These are the activations of a small neural network, seen along a few directions. Each row is one input.
In each table, some parts of the input vary, and every possible input appears once, in random order.
A made-up example of a description, with smaller parts first: one of 2 separate values, together with either a single point or one of 9 places along a line or (one of 5 places around a ring, together with one of 6 places along a line).
Shared parts are said once, and a part with two or three values counts as separate values.
In the rows, zero is written as 128.

Other details of the inputs vary at random and push rows far along two fixed directions, the same in every table; ignore that.

A family of inputs:
x1: [ 85 177 235 120 155 137 147 207 147 147  79 121 164]
x2: [102 153  48 186 106 173 146 114 140  57 154 120 105]
x3: [ 86 173 209 124 142 159 193 227 101 169 124 163 138]
x4: [181  12 130 137 147  67  60  83 105 134 136 198  86]
x5: [125 187  45 152 105 148 128  80 134  97 146  71 133]
x6: [111 154  56 182 110 166 140 109 161  52 142  99 115]
x7: [ 77 167 226 121 146 151 173 231 144 142  99 141 152]
x8: [156  73 235  52 152  56 102 166  84 236 117 186 137]
x9: [ 87 172 210 124 142 159 194 228 101 167 124 163 137]
x10: [ 90 192 204  79 133 149 159 188 119 203  96 104 173]
x11: [211  25 130  87 134  41  80  61 117 148 141 155 111]
x12: [129 191  60 153 110 136 131  76 151  82 145  63 134]
x13: [173   4 114 125 128  77  84 101  96 135 161 218  74]
x14: [110 146  30 141 103 198 137  94 151  84 130  79 135]
x15: [118 165  66 181 120 153 116  86 163  57 121  79 127]
x16: [122 181  37 139  98 165 129  70 135 116 136  63 138]
x17: [180  12 129 137 148  67  59  82 105 135 136 199  87]
x18: [140 176  65 149 111 140 144  76 163  65 134  54 141]
x19: [ 78 157 206  79 139 182 170 221 135 172  86 121 170]
x20: [200  41 124  91 133  38  67  60 105 163 152 163 104]
Each input here is: one of 2 separate values, together with either a single point or one of 9 places along a line.
- Changing only the choice among 2 separate values turns x2 into x13. The same change can be made to x14. Which row results? => x19

A family of inputs:
x21: [133 130 109 142 130 126 111 103 140 111 122 112 129]
x22: [134  87 132 117 127 118 117 135 110 153 138 166 112]
x23: [141  84 158 128 140 103 115 138 127 126 127 163 115]
x24: [123 142  70 145 115 159 131  98 146  90 130  95 129]
x25: [120 153  79 147 118 154 122  98 142  98 124  91 134]
x26: [142 171  91 108 112 119 125  82 142 128 132  65 150]
x27: [148  83 160 106 142  94  95 122 118 159 115 152 127]
x28: [128 123 128 145 129 118 123 128 126 116 136 145 114]
x29: [134  99 137 133 132 118 131 141 121 123 139 162 111]
x30: [141  85 156 121 138  94 107 136 111 150 134 174 110]
x31: [144 143 110 103 119 108 112  89 148 127 121  79 149]
x32: [122 146  73 146 115 157 126  98 142 100 125  93 131]
x33: [109 161 236  97 152 117 152 197 121 181  96 135 157]
x34: [145 108 117 111 125 121 118 108 113 155 130 132 126]
x35: [135  95 141 124 132 107 109 132 112 147 136 164 113]
x36: [153  77 162 116 142  94 108 124 125 138 122 156 121]
x37: [135 153  94 151 123 132 131  97 134 101 134 100 127]
x38: [128 144  80 157 120 151 133 101 152  77 130  96 127]
x39: [120 152  71 177 115 144 134 103 139  70 148 114 111]
x40: [138 125 123 140 129 113 127 118 121 121 138 135 119]
x41: [138  82 140 122 130 114 126 141 115 138 139 172 110]
x42: [118 153  66 145 108 164 143 106 128 109 144 105 124]
x43: [131 114 104 150 126 135 126 119 140  92 134 131 116]
x44: [114 152  80 162 119 151 120 107 144  89 130 104 124]
x45: [140 116 114 135 127 123 133 121 121 120 141 138 118]
x46: [145  78 159 125 138  95 119 140 113 137 138 180 107]
x47: [119 129 101 141 120 141 125 124 123 120 140 134 117]
x48: [129 116 123 142 132 121 110 120 134 115 126 135 120]
x49: [ 64 208 160 136 126 188 188 205 139 121 116 109 151]
x50: [128 168  80 152 120 143 129  93 137 103 132  89 132]
x51: [144 108 137 130 133 108 128 127 117 130 138 149 117]
x52: [133 128 114 132 126 122 118 114 117 137 137 131 123]
x53: [100 129 229  94 150 126 138 207 120 179  98 157 148]
x54: [131 144  75 135 115 152 137  98 130 111 138 101 128]
x55: [ 75 178 192 117 138 170 172 211 141 137 101 121 155]
x56: [ 76 198 175 118 132 180 173 193 144 137  94  95 166]
x57: [ 76 200 186 144 140 160 163 194 151 116 100 107 154]
x58: [145  95 129 111 129 109 110 117 105 159 138 153 119]
x59: [122 116  97 135 119 148 124 120 132 113 131 129 121]
x60: [129  96 119 122 122 131 126 133 113 141 140 159 113]
x61: [157  94 149 116 138  96 118 119 115 145 130 149 121]
x62: [157  85 139  99 134  99 102 108 103 170 129 151 124]
x63: [127 165  75 149 117 146 126  90 132 108 133  90 132]
x64: [124 164  80 163 117 142 134 101 135  93 140 101 123]
x65: [135 126 117 145 131 122 118 107 141 102 124 115 126]
x66: [124 141  80 139 114 152 142 111 125 111 144 115 122]
x67: [154  73 141 109 132 101 120 127 106 155 140 169 113]
x68: [ 79 176 183 121 135 166 161 200 138 144 101 119 153]
x69: [142  80 174 121 144  92 108 141 123 139 123 169 116]
x70: [152  82 168 112 144  88  99 122 124 149 116 153 124]
x71: [ 86 203 208 116 143 161 186 210 137 147  99 105 166]
x72: [150  91 130  99 127 115 118 114 107 165 130 147 125]
x73: [147 113 132  96 124  93 103 106 139 140 126 112 137]
x74: [ 86 199 196 113 138 166 185 203 135 149 102 105 165]
x75: [136 169  89 114 109 121 128  90 139 123 140  76 143]
x76: [143  93 132 120 131 120 119 121 132 128 123 139 125]
x77: [143  68 158 113 138 107 115 143 122 142 126 172 116]
x78: [136 127 116 136 128 117 119 113 120 130 137 132 121]
x79: [126 170  76 130 105 132 129  94 148 101 143  79 134]
x80: [143  93 130 109 127 114 117 123 106 163 137 154 118]
- Describe the family of inputs behind these rows. => one of 5 places around a ring, together with either a single point or one of 11 places around a ring
- Changing only the place on the ring of 5 turns x61 into x51. The same change can be made to x50. Which row results? => x78
- List by row number the other rows that have the place on the ring of 5 in common with x22. => x28, x29, x30, x35, x39, x41, x46, x47, x49, x60, x79
- Which other rows does x25 become when the place on the ring of 5 takes its other values? List them by row number. => x47, x53, x58, x62
- Which other rows does x56 become when the place on the ring of 11 takes its other values? List them by row number. => x21, x24, x25, x27, x32, x36, x38, x65, x70, x76
- A walk changes only the place on the ring of 5. It starts at x75 and steps to x79. List the rest of the walk in order. => x73, x31, x26
- Which other rows does x43 become when the place on the ring of 11 takes its other values? List them by row number. => x23, x44, x48, x53, x55, x57, x59, x68, x69, x77
